These are the activations of a small neural network, seen along a few directions. Each row is one input.
Each table varies a few parts of the input and shows all the possible inputs, shuffled.
Descriptions start from the smaller parts, as in this example, which fits no table here: values(2) and (point or ring(11) or (ring(5) and line(6))).
Shared parts are said once, and a part with two or three values counts as separate values.

Other details of the inputs vary at random and push rows far along two fixed directions, the same in every table; ignore that.
These rows show it; all are for the same input, with only those details redrawn:
[-10   5  12 -79  27  36  -8  21 -18  11 -28  -2 -47 -38]
[ 41  42  46  32  10   5  23 -18 -17 -16  58  26  50  19]
[ 18   9 -20  -4  22 -12 -30 -30 -22  20  -1  27 -15  20]
[ 18   9 -20  -4  22 -12 -30 -30 -23  20  -1  27 -15  20]
[ 14  38  76 -39  14  50  44  30 -13 -25  32  -1  18 -36]

A family of inputs:
r1: [  3  35  88 -31  38  27  50  31  41 -18  26 -21  20 -46]
r2: [-21 -23 -29   9  13  13 -24 -70 -19  -9 -14   7   7  15]
r3: [  4  -8 -29 -14  38 -25 -13 -37  -3  18  29  24 -22  21]
r4: [-29 -24 -34   4  -9  10 -19 -73 -10  -4   3   9  -2  14]
r5: [-82 -10   4 -88   0  -6 -19  53 -49 -13 -32 -34 -14 -35]
r6: [-25 -50 -12 -52  -2  32  19  11 -17 -36 -66 -19 -27 -50]
r7: [-18  16   3 -77  -3  39 -14  27  17  17  -6 -17 -60 -29]
r8: [ 10   2 -11   0  60 -33 -11 -38   5  23 -12  14 -11  22]
r9: [-52   8 -19  13 -18 -64 -52   4  -6  11 -16 -16  26  18]
r10: [ 25  -4  52 -44  14  23  86  66   6 -37  42 -11  18 -44]
r11: [-44 -17  12 -53  16  62 -17  26 -23   6 -33  -2 -43 -29]
r12: [ 12 -38 -31  37  -8  -8 -17   9 -35   6 -24  18 -11  22]
r13: [  0  17  40  51   4  27  32 -58   3 -34  24  -5  74  17]
r14: [-84  -1  11 -78   3 -10 -16  53 -30  -3 -53 -43  -9 -32]
r15: [-23 -11 -20  25  -1   2 -31 -66  21   6 -27 -10   6   6]
r16: [ 39 -16 -46   3 -16 -28  -5   8 -17  20   0  19 -17  21]
r17: [-90  -9  -6 -94 -20  -3 -14  53 -36  -7 -13 -31 -22 -31]
r18: [-24  -2 -25  22 -19  14 -41 -22   7  19  14  14 -27  35]
r19: [-27  10   6 -68  35  19  -1  24  42  20 -15 -25 -55 -47]
r20: [  9 -28 -22  54 -21 -16 -26  16   7  21 -38   3  -9  15]
r21: [-28 -13 -33  11 -21   6 -28 -69  13  -5   5  -8 -12  16]
r22: [ 29   3  70 -24  21  13  69  71  38 -26   7 -30  29 -55]
r23: [ 47 -18 -35   8   3 -32 -11   5 -29  15 -18  16 -10  16]
r24: [ 38 -30 -29  11  43 -50   7  -2   1  17 -29   6  -1  16]
r25: [ -4 -26 -47  41 -39 -20  -6 -33  26  -9 -34 -11  -5  -7]
r26: [ 54  12  19  41  -3 -25  54  20  29 -30  73   4  47  19]
r27: [  2 -35 -40  31 -28  -7  -9   9 -22  12  -7  22 -20  26]
r28: [  2 -17 -39  55 -38 -11 -21  18  15  22 -21   0 -20  15]
r29: [ 37  -5 -47   9 -26 -28 -15  14   9  19   2   4 -24  26]
r30: [  3  -3  72   2 -12  55  59  74  -9 -27 -14 -24  22 -36]
r31: [-62  51  67 -22 -43  11  34  70  12 -37  41 -50  53 -41]
r32: [-57   9 -39  -4 -37 -54 -46   3 -13  -2  21 -16   6  35]
r33: [  3 -37 -32  39 -22 -23 -12 -34  19 -10 -50 -10   8  -5]
r34: [ -2  19  39  50 -20  34  20 -15 -11 -15  70  29  46  29]
r35: [-18   5   2 -85   8  40  -5  23  -8  19  -9  -2 -53 -35]
r36: [  2 -24 -41  39 -40  -9 -18  14   3   9  -5   6 -29  29]
r37: [-18 -11  13 -85  62  19   7  14 -10   4 -18  -7 -50 -40]
r38: [ 18   9 -20  -4  22 -12 -30 -30 -22  20  -1  27 -15  20]
r39: [-17  -4 -12  31  14  13 -33 -23 -10  25 -24  19  -6  32]
r40: [ 40 -37 -37   2  40 -48   5  -2 -17   6  -9  17  -7  13]
r41: [  8  28 -27  12  -4 -12 -37 -20  26  38   3   9 -21  16]
r42: [ 51  20  21  55   0 -27  52  24  42 -17  55  -2  54   5]
r43: [-20  -1  -8  38  -1   5 -45 -19  15  30 -20  15 -10  21]
r44: [-53   3   7 -35 -12  56 -20  31  25  24 -29 -18 -53 -35]
r45: [-14  18  23 -63  16  27 -16  29  25  25 -42 -15 -45 -43]
r46: [ -8  27  32  60 -30  21  24 -54  31 -27  46 -14  56   1]
r47: [ 45 -12 -27  17   6 -35  -8   6 -12  25 -38   5  -4  20]
r48: [ 43  -9 -27  24  -9 -38 -22  14  14  30 -33   0  -5  11]
r49: [ 30  32  53 -14 -31  34  59  81  32 -14  18 -31  17 -47]
r50: [ 39  51  55  40  13   1  28 -17   1  -7  39  19  54  23]
r51: [ -6 -44 -49  16 -28 -15   5 -40  -9 -23 -22  12  -3   9]
r52: [ -5 -34 -49  24 -40 -18  -4 -36  15 -23 -19  -6 -12   9]
r53: [ 27  37  38  29  15  -9  31 -20  29 -20  91   8  37  24]
r54: [  4 -40 -35  30  -5 -16   0 -39  -5 -15 -55  -3  13   8]
What do these inputs look like to the network?
> ring(6) and (point or (values(2) and line(4)))
Changing only the ring(6) part turns r25 into r52. The same change can be made to r41. Which row results?
> r7
Changing only the ring(6) part turns r15 into r46. The same change can be made to r9. Which row results?
> r31
Change only the values(2) part in r12. List by row number the other rows that result.
> r11
Start at r49 and move only the ring(6) part, one step at a time. The first step leads to r48. Which rows follow, in order?
> r47, r23, r16, r29
List by row number the other rows that have the ring(6) part in common with r16.
> r3, r4, r10, r17, r27, r34, r35, r51
Start at r54 and move only the line(4) part, one step at a time. The first step leads to r30. Which rows follow, in order?
> r47, r24

A family of inputs:
r55: [ 29 -10  19 -34  22  16  38  33  -9  -5   2   4 -13 -23]
r56: [ 48 -24 -67  70  10 -41 -32 -47  13  43   0  43 -19  61]
r57: [ -8  18  36 -40  34   4  13  19  -5   2   0  -7   6 -24]
r58: [  8  -8 -53 -15  18  -9 -57  -9  -6  50 -48  14 -54  12]
r59: [-25   4  26 -21  -2  66  10 -25  -1 -20  -6  -7  -2 -28]
r60: [   5  -18  -71   62   10  -38  -55 -115  -36   17    1   42   15   70]
r61: [ 29  -6  20 -16   9  35  30  31  18   1   1  -2 -24 -25]
r62: [-26   8  31 -23  -2  58  16 -27  -7 -24  -8  -4  -8 -25]
r63: [ 14  -4  21 -40  33   4  36  17   6  -8   5  -9  -6 -29]
r64: [ -8 -27  18 -10  -5  10  29  46 -15 -28 -21 -14   7 -24]
r65: [-32  -6  30 -34  15  46  18 -22 -28 -23  -1  -1   6 -25]
r66: [-30 -31 -61   1 -16  -6 -52  -1   1  40 -44   1 -53  21]
r67: [ 12  -7   9  66  -4 -41  24 -15  -2 -34  24   1  66  25]
r68: [ 24  15   9  52 -31 -18  11 -11 -16 -16  42  15  53  41]
r69: [-10  13  24 -30 -17  23   3  32  -9  -6  17  -5 -12 -22]
r70: [ 15   9  10  56 -20 -25  14  -6 -27 -13  43  15  56  41]
r71: [ 48  39  24  59   0 -13   8 -16  -6   3  38  28  37  35]
r72: [  1  30  14  58 -17 -17  -4 -25  19  -8  61   8  41  30]
r73: [ 39  20  26  53  24 -25   8  -6 -23  -5  42  32  48  42]
r74: [ 16  15  18  54  -7   8  10 -77 -19 -30  45  30  60  38]
r75: [ 22   2  23 -36  18  12  27  13  19  -8   4 -14 -11 -33]
r76: [-10   3  23 -22 -25  23   9  35 -10 -11  -1 -18  -3 -18]
r77: [-25  19  22 -45  -6  10   7  17   5 -13  17 -11   2 -22]
r78: [-19  -9 -44 -12  28 -18 -57 -22  20  54 -45   6 -51  10]
r79: [ 21 -38 -73  71 -12 -68 -36 -40 -26  16 -22  29  13  54]
r80: [-24 -14  20   1 -17  20  25  25  33 -13 -22 -28   5 -33]
r81: [-12 -48 -63   8 -17 -11 -40   2   5  24 -66  -3 -50   0]
r82: [ 36  -5  18 -37  11  22  34  28   1  -8   0   5 -15 -22]
r83: [-18 -40 -63 -17  -6 -37 -36 -17   4  13 -65 -10 -31  -4]
r84: [  3 -16  18  -8 -26  17  22  36  -2 -21 -23 -17   1 -34]
r85: [  1  24  38 -36  19  11   4  14   9   2  -1 -13  -2 -28]
r86: [-34  13  23 -41   6   4  11  22  -5  -9  19 -11   4 -23]
r87: [ -1  -9  15  -3 -27  21  29  37   3 -21 -27 -16  -4 -31]
r88: [  1 -32 -57 -16  28 -14 -32 -20  31  43 -40   3 -62   3]
r89: [-43 -21 -57 -29  24 -40 -54 -14 -12  23 -22   6 -41  16]
r90: [ 51  31  23  45   4 -17   7 -15 -13  -1  40  32  47  37]
r91: [  0 -17  12 -13 -18  14  31  39 -13 -20 -22 -17   9 -30]
r92: [-30  -3  33 -14  -1  67   9 -23   3 -18  -4  -8  -7 -25]
r93: [-22   1  33 -29  -1  53   8 -26 -13 -24  -4  -7  -2 -29]
r94: [ 24  25  10  43 -23 -18   4 -13 -15 -11  59  28  44  38]
r95: [ 42  25  24  49  15 -24  11 -11 -24   3  42  32  49  37]
r96: [ 22   2  19 -44  21  10  32  12  16 -11   3  -8  -7 -28]
r97: [ 17  14  14  74 -34  -4   6  -7   2 -10  45   8  44  39]
r98: [ -3  23  32 -42  29   8  13  17  -2   2  -1 -11   6 -24]
r99: [-14  11  17 -36  -8  20  13  35 -20  -5  17  -4  -4 -18]
r100: [ 67   8   5  47   9 -20  32 -15  -9  -7  45  28  37  31]
r101: [  0 -13  11  -1 -27  28  24  39   9 -18 -24 -18   2 -33]
r102: [-19 -25 -69  -7 -17 -10 -56  -4  -8  33 -46  -2 -49  17]
r103: [-10 -20  18   7 -26  32  26  41  18 -10 -23 -15  -3 -28]
r104: [-26 -42 -60   2  -8 -23 -42 -14  21  21 -65 -16 -42  -6]
r105: [ 29 -33 -58 -25  18 -17 -33  -9  -4  34 -41  14 -64   4]
r106: [  3  15  36 -13   9  38  10  34  11  17  -4   1 -14 -18]
r107: [-19   7  21 -34  -3  16  13  37 -23  -5  17   0  -4 -18]
r108: [  7  27   6  61 -26 -18   4 -25  15 -15  42  -4  57  33]
r109: [-19 -15  18 -18  -4  -2  30  25   0 -23 -20 -26  16 -35]
r110: [-13  16  16 -23 -18  34   5  34   0  -3  16  -7 -12 -22]
r111: [-38  -2  23 -30   7   3  16  28  -6 -22   1 -25  11 -14]
r112: [ 10  23  15  68 -26  -2   3  -7   7   1  62  24  35  37]
r113: [ 11 -11 -45 -22  18 -19 -58 -11 -16  46 -45  16 -53  11]
r114: [  3 -14 -46  -9  18  -8 -58  -8  -2  52 -46  14 -59  13]
r115: [-29  18  19 -42   1   8  11  19  -3  -9  18 -15   4 -23]
r116: [-14  10  19 -17 -26  27  16  35  -5 -11  -5 -17  -8 -15]
r117: [ -2  28  32 -29  18  22   5  16  19   5  -3 -15  -1 -27]
r118: [-44 -36 -54  -3   9  24 -57 -65   1  32 -50  15 -54  15]
r119: [-39   6  23 -13 -17  26  11  23  27  -5   0 -28   0 -18]
r120: [ 37  -2   7  65 -33 -22  24  -7  -7 -27  20  15  58  24]
r121: [-34   3  22 -33  -3   3  18  23  -7 -15   1 -24  13 -19]
r122: [-12  13  38 -37  43   3  11  24  -4  -6   0  -7   4 -19]
r123: [-18  10  23 -17 -17  35   4  35   4  -1  17  -8 -17 -19]
r124: [-29   8  17 -35  -8   8  17  21  -4 -14   0 -28  12 -20]
r125: [ 27 -30 -66 -18  17  -6 -32  -7   7  38 -43  14 -65   4]
r126: [-36 -12  32 -31  25  47  16 -17 -27 -32  -1  -1   5 -19]
r127: [  9  23  14  53 -25 -29   3 -27   5 -18  43  -2  55  32]
r128: [-25  19  25 -37  -8  11   1  17   8 -10  18 -16  -4 -27]
r129: [-29  17  21 -24 -18  15  14  18  12 -15  -4 -28   0 -20]
r130: [  1  24  35 -44  22  10   9  14   6  -2  -2  -7   3 -23]
r131: [ 18 -45 -58 -26  40 -25 -28   0 -15  27 -40  19 -59  14]
r132: [-23  -9  22 -24  -3  15  17  44 -23 -18   0 -13   3  -8]
r133: [ 19   2   4  61 -17 -37  25 -22   0 -25  22  -2  66  18]
r134: [-14   1  16 -28 -17  20  19  37 -22 -10  -1 -17   4 -15]
r135: [ 67  17   8  58   0 -13  31 -17   6  -7  42  28  27  31]
r136: [ 11  15  12  52  -2 -25   6  -4 -24 -15  61  28  45  42]
r137: [  6  36   7  52 -18 -18  -3 -27  16  -9  60  10  46  28]
r138: [  8 -30 -57 -19  28 -17 -35 -22  26  37 -39   0 -62   1]
r139: [  2  21  14  67 -25 -17   3 -24  19 -13  44  -4  51  35]
r140: [-11  -9  20 -14 -18   5  21  20  14 -23 -21 -30   9 -39]
r141: [-21 -36 -67  -3  -9 -24 -40 -15  17  19 -66 -16 -36  -8]
r142: [ 20   5  15 -29  18  23  28  14  30  -5   2 -15 -11 -32]
r143: [-25   9  21 -37 -14   9  13  18   4 -18  -2 -24  10 -18]
r144: [  7 -13 -52 -27  27 -22 -49  -8 -27  46 -45  17 -46  15]
r145: [ 21  33  11  57 -27 -13   6 -13  -7  -8  58  24  35  36]
r146: [-15  -3  17  -9 -18   9  27  20  19 -23 -25 -29   4 -36]
r147: [ 31  44  24  51  10 -26   4 -32  11   0  38  16  44  31]
r148: [ 45  -8 -71  53  19 -65 -35 -70  15  30   0  30 -13  55]
r149: [ -1   9 -71  56  -9 -69 -62 -69   3  28  15  30  -4  65]
r150: [  4 -38 -57 -32  51 -37 -29 -16  -1  24 -36   6 -51   8]
r151: [ 12 -29 -62 -36  36 -33 -27 -23   1  32 -37   3 -50   2]
r152: [ -6  22  39 -22  19  23   4  17  23   7  -2 -15  -6 -26]
r153: [-38  15  25 -21  -9  25   5  21  27   0  18 -15  -9 -22]
Changing only one part turns r78 into r122. The same change can be made to r118. Which row results?
> r126
What do these inputs look like to the network?
> line(9) and (point or (values(2) and line(5)))
Change only the line(9) part in r138. List by row number the other rows that result.
> r63, r75, r88, r96, r142, r148, r150, r151
Change only the values(2) part in r67. List by row number the other rows that result.
> r64
Change only the values(2) part in r113. List by row number the other rows that result.
> r85
Start at r151 and move only the line(5) part, one step at a time. The first step leads to r98. Which rows follow, in order?
> r115, r124, r133
List by row number the other rows that have the line(9) part in common with r90.
> r68, r74, r77, r82, r83, r94, r96, r120, r130, r143

A family of inputs:
r154: [ 36  42  87  28   4  31  71   8  14 -40  74  -3  61 -12]
r155: [-10 -32 -49 -14  -2  -3 -27  -6  15  20 -56  -3 -56 -11]
r156: [-20 -22 -38 -71  23  20 -28   6  -3  32 -62  -9 -71 -26]
r157: [  8   1 -50 102 -34 -62 -37 -62   2   9  31  24  36  76]
r158: [  3  17  72  -8 -27  26  70  68  16 -48  35 -33  51 -38]
r159: [-12  11  31   9  -2   6  11  -5  -5 -20  11  -5  31  -6]
r160: [-32  43  84 -14 -27  61  46  26  -1 -44  51 -23  50 -38]
r161: [  8  -5  31  -6 -10  25  41  40   6 -23 -10 -13   6 -29]
r162: [-45 -11 -21 -91  45  21 -44 -10 -14  29 -41   2 -70 -21]
r163: [  5 -10   1 -16  15  23  -8 -20   2   5 -18   7 -21  -7]
r164: [ -7 -56 -51 -59  15  20 -29  15   2  32 -89  -7 -87 -33]
r165: [ 15  -7 -59  48  21 -46 -51 -77  -2  32  13  42  -9  58]
r166: [ 67  21 -54  21  42 -62 -51  -7   9  65  10  43 -38  47]
r167: [-11 -48 -80 -14   4 -53 -49  -4 -13  29 -65  -1 -43   6]
r168: [-54   6  10 -46 -21  22  -4  26  -2  -2 -15 -26 -16 -25]
r169: [-18  23  78  -2 -35  38  64  63   1 -46  35 -29  49 -31]
r170: [ 58  30   9  87  12 -56  15 -49 -13 -12  87  47  81  68]
r171: [ 12 -24 -34  -9  -1 -25  -6  14  -1   5 -33   1 -23  -3]
r172: [ -5  28  56 -48  20  40  35  20   1 -12  20 -15   5 -35]
r173: [ 19  12  33  69 -32  -4  39  13  13 -30  42  -6  69  18]
r174: [-30  28  66 -77  24  62  35  30   0 -14  18 -15  -4 -52]
r175: [ -9  -1  45 -62   5  68  35  30  13 -10 -22 -21 -24 -60]
r176: [-38  -1 -29   1 -12 -20 -43 -24 -13  11 -10   1 -10  26]
r177: [ -2 -22 -64  58 -21 -40 -44 -40  19  20 -15   6  -6  42]
r178: [ -1 -26   5 -45   4  49  12  18  22   4 -44 -15 -52 -49]
r179: [ -2   0 -20  43 -10 -29 -17 -36  -4   4   2   9  28  25]
r180: [  8 -23 -12 -66  19  12  11  45  -5   8 -42 -14 -46 -37]
r181: [ 23  48  69  92 -27  -3  44 -21  10 -48  92   6 110  37]
r182: [-41 -10 -18 -17 -18  19 -26  -6   3   4 -18 -11 -29 -16]
r183: [ -7 -16 -65  35 -15 -52 -51 -37 -19  16  -3  18  -2  44]
r184: [ 17  30  13 -19   3 -35 -12  65  -1  33  26   4  -9   9]
r185: [ -3 -33 -24 -60  18  23  -3  35  -4  19 -62 -14 -62 -33]
r186: [ 15  15  14  40  -1  -8   5 -28   0 -15  22  15  32  23]
r187: [-19  28  84 -86  31  66  45  43  -2 -25  12 -27  -7 -61]
r188: [-30 -20 -39 -28 -17 -28 -24  23 -11  10 -30 -14 -28   0]
r189: [-31 -36 -62 -69  38  -4 -52  -4 -15  43 -64   7 -83  -9]
r190: [-12  33  32  46 -17   5  -3 -35 -13 -24  56  11  56  27]
r191: [  0  -3  37 -57   9  59  42  46  17 -11 -20 -26 -31 -58]
r192: [ 25   2   5 -22  24 -16  15  13  -9  -1  10   1  -1  -4]
r193: [ 58   1 -48 102  15 -74 -27 -73 -15  20  36  46  39  87]
r194: [  8 -30 -55  51  -8 -49 -31 -26 -10  16 -28  13   4  33]
r195: [ 21   3 -21  22  21 -15 -20 -41  -9  13   5  21   1  34]
r196: [ 30 -27 -16 -12   7  -2   7   8   2   4 -25   4 -21 -12]
r197: [ 16  17  53  56 -23   9  50   5  15 -38  41  -7  65  -7]
r198: [  5  39  65  50 -33  19  49   8  18 -39  63 -12  82   3]
r199: [ -9   1   0 -10  -5  11   3  -1   6  -1 -16  -4  -8 -11]
r200: [ -7 -17 -69  65 -18 -47 -58 -54 -19  21  -3  25   4  59]
What do these inputs look like to the network?
> values(2) or (line(5) and line(9))
Start at r176 and move only the line(5) part, one step at a time. The first step leads to r168. Which rows follow, in order?
> r157, r169, r188
Change only the line(9) part in r186. List by row number the other rows that result.
> r159, r162, r163, r176, r181, r187, r190, r195
Which other rows belong to the same alternative as r166? List them by row number.
> r184
